A small network was shown many inputs. Here are its activations along a few directions, one row for each input.
Each table varies a few parts of the input and shows all the possible inputs, shuffled.
Descriptions start from the smaller parts, as in this example, which fits no table here: one of 4 places along a line, together with either a single point or one of 9 places around a ring or (one of 3 separate values, together with one of 5 places around a ring).
Shared parts are said once, and a part with two or three values counts as separate values.
In the rows, zero is written as 128.

Other details of the inputs vary at random and push rows far along two fixed directions, the same in every table; ignore that.

A family of inputs:
row 1: [ 72 195 106 115 166 131 127 242 169 152 129  85]
row 2: [159 112 128 125 105 149 149  85 109 102 139 135]
row 3: [144 116 161 150 146 115 119 115 122 117  78 164]
row 4: [130 106 159 151 141 106 114 118 119 127  75 162]
row 5: [135 113 141 169 151  96 107 103 130 137 108 164]
row 6: [104  87 151 155 148  85 102 129 146 146  92 170]
row 7: [147 111 163 150 137  96 113 109 127 125  89 163]
row 8: [103 184 107 111 169 132 111 204 134 155 102  90]
row 9: [155  88 136 128  93 163 156  62  95  92 130 147]
row 10: [130 113 146 149 135  81 111 135 163 137 130 158]
row 11: [161 137 115 115 107 149 147 106 124 107 154 115]
row 12: [145  86 120 114 108 149 127  64  82 123 117 134]
row 13: [ 94 155 121 136 139 116 122 181 162 156 164 110]
row 14: [ 96 135 128 135 134 122 141 174 161 133 144 128]
row 15: [112 133  84  98 113 168 155 125 111 131 161  91]
row 16: [112  92 147 137 146  94  89 115 119 153  84 151]
row 17: [115 152 130 127 134 118 132 169 152 130 137 121]
row 18: [159 113 136 116 100 151 146  86 105 103 135 132]
row 19: [ 85 148  81  82 104 168 154 177 142 141 193  67]
row 20: [ 94 216 113 125 162 133 125 227 157 156 142  76]
row 21: [141 106 120 122  99 167 157  89  96 101 134 129]
row 22: [122 144 123 137 155 127 123 151 131 130  94 133]
row 23: [154 117 139 160 150  88 116 107 146 124 105 165]
row 24: [117 121 154 153 140  98  99 129 136 146 117 148]
row 25: [163 141 133 141 150  97 107 121 139 125 115 138]
row 26: [146 100 161 147 131  82 104 103 142 126 105 169]
row 27: [151  84 127 103  95 157 129  62  80 113 118 131]
row 28: [132 160 140 144 157 116 107 152 129 142 105 129]
row 29: [134  83 128 118  80 138 152  87 125 112 175 139]
row 30: [128 102 155 145 144 103 104 111 118 134  71 160]
row 31: [142 116 141 165 155  93 122 119 142 124  99 168]
row 32: [115 134  83  97  97 187 177 121 112 108 174  93]
row 33: [120 113 127 109  88 163 162 114 119 108 163 119]
row 34: [151 152 109  87  96 154 142 124 125 114 178  84]
row 35: [114 170  96  88 114 183 159 165 119 118 152  77]
row 36: [122 112 163 161 150  83  90 120 135 148 100 162]
row 37: [ 92 156 123 123 138 134 139 188 146 133 130 111]
row 38: [ 86 147  88  90  88 182 180 172 138 122 202  77]
row 39: [135 168 131 122 136 120 126 163 150 129 127 111]
row 40: [101 163 113 109 151 133 116 180 126 154 113  89]
row 41: [120 180 113 136 153 133 126 172 139 139 141 103]
row 42: [ 92 152 112 108 143 128 119 183 142 147 129 100]
row 43: [131 110 143 167 156 105 128 119 136 120  93 170]
row 44: [130 128 125 137 154 114 107 131 122 134  86 140]
row 45: [184  97 138 113  98 132 122  54 103 105 136 137]
row 46: [109 121 149 160 149  88 100 143 151 155 125 151]
row 47: [151  91 125 111  86 121 130  82 136 119 183 129]
row 48: [130 126 130 109  97 166 160 115 113 107 146 115]
row 49: [154 152 109  90  92 173 158 118 118 104 170  91]
row 50: [ 90 123 128 134 158  97  99 168 148 170 106 128]
row 51: [133 132 120 105 101 176 158 119 103 106 138 109]
row 52: [125 110 127 150 159  99 106 118 130 137  85 158]
row 53: [153  84 137 110  68 165 143  40  77 112 160 128]
row 54: [136 142 148 149 153 110 104 134 123 141 100 140]
row 55: [144  75 131 102  84 153 130  55  79 117 127 130]
row 56: [116 162 113 146 153 123 129 157 144 139 144 119]
row 57: [132 151 139 134 153  83  97 161 164 139 124 129]
row 58: [156 137 105 120 121 128 138 112 139 118 167 115]
row 59: [129 104 110 127 102 160 164  95 107 104 146 131]
row 60: [146 121 149 162 150 102 101 102 119 134  96 159]
Description of these inputs: one of 6 places along a line, together with either one of 2 separate values or one of 8 places along a line.
Q: The inputs of row 23 and row 39 match in every part but the place on the line of 6. If row 52 is changed in the same way as row 23 into row 39, which row does it become?
A: row 55
Q: The inputs of row 25 and row 34 match in every part but the place on the line of 6. If row 41 is changed in the same way as row 25 into row 34, which row does it become?
A: row 20
Q: Which other rows does row 2 become when the place on the line of 6 takes its other values? List them by row number.
A: row 7, row 17, row 18, row 29, row 31
Q: Which other rows does row 30 become when the place on the line of 6 takes its other values? List them by row number.
A: row 1, row 6, row 22, row 32, row 35
Q: Which other rows does row 24 become when the choice among 2 separate values takes its other values? List them by row number.
A: row 36

A family of inputs:
row 61: [107 157 130 130 140 100 122 181 173 144 152 114]
row 62: [161 117 126 104  89 173 160  83  95  93 135 119]
row 63: [ 81 128  95 130 118 158 178 162 147 128 165 117]
row 64: [ 89 159  96 100 130 162 134 170 120 146 147  81]
row 65: [157 121  96  81  68 193 175  70  90  96 185  88]
row 66: [174  60 149 154 128  93  96  33 105 125  93 182]
row 67: [113 161 115 120 157 123 120 173 134 142 107 109]
row 68: [ 98 154 124 106 128 165 137 171 115 129 112 100]
row 69: [157  64 163 141 123 108 106  55  91 116  66 180]
row 70: [165 123 135 120  94 172 161  82  95  90 139 131]
row 71: [135 101 123  95  67 155 154  89 122 118 203 108]
row 72: [137 170 125 128 155 126 129 166 139 125 103 115]
row 73: [112 152 108 127 160 112 108 168 142 154 119 114]
row 74: [138 177 102 121 135 153 144 150 133 121 158  96]
row 75: [138 169 116 149 163 114 115 156 147 136 129 122]
row 76: [115  98  91  81  69 193 152  80  83 126 188  90]
row 77: [162 123 181 191 184  63  86 113 133 127  35 199]
row 78: [157 116 108 108 101 155 144  80 104 111 152 113]
row 79: [137 183 116 134 148 138 141 159 136 121 134 107]
row 80: [137  53 173 143 121 112  98  53  84 126  58 180]
row 81: [126 106 175 187 174  39  77 138 172 141  78 199]
row 82: [ 80 131 117 152 151 125 150 179 153 138 131 135]
row 83: [113 155 142 137 145  90 108 185 167 159 138 117]
row 84: [108 147 127 141 140 104 123 173 171 129 149 135]
row 85: [108 149 135 145 152  89 112 179 177 141 134 136]
row 86: [140 103 107 100  96 159 139  86  97 121 149 113]
row 87: [121  81 141 123 112 136 116  77  87 131 103 143]
row 88: [108 155 124 122 130 115 130 176 167 138 165 111]
row 89: [111 155 139 136 147  91 108 184 167 158 139 118]
row 90: [155  74 161 134 115 127 118  68  94 110  74 169]
Q: What is each input in this table made of?
A: either one of 2 separate values or one of 8 places along a line or (one of 4 places along a line, together with one of 5 places along a line)
Q: Start at row 64 and move only the place on the line of 4, one step at a time. The first step leads to row 86. Which rows follow, in order?
A: row 78, row 74
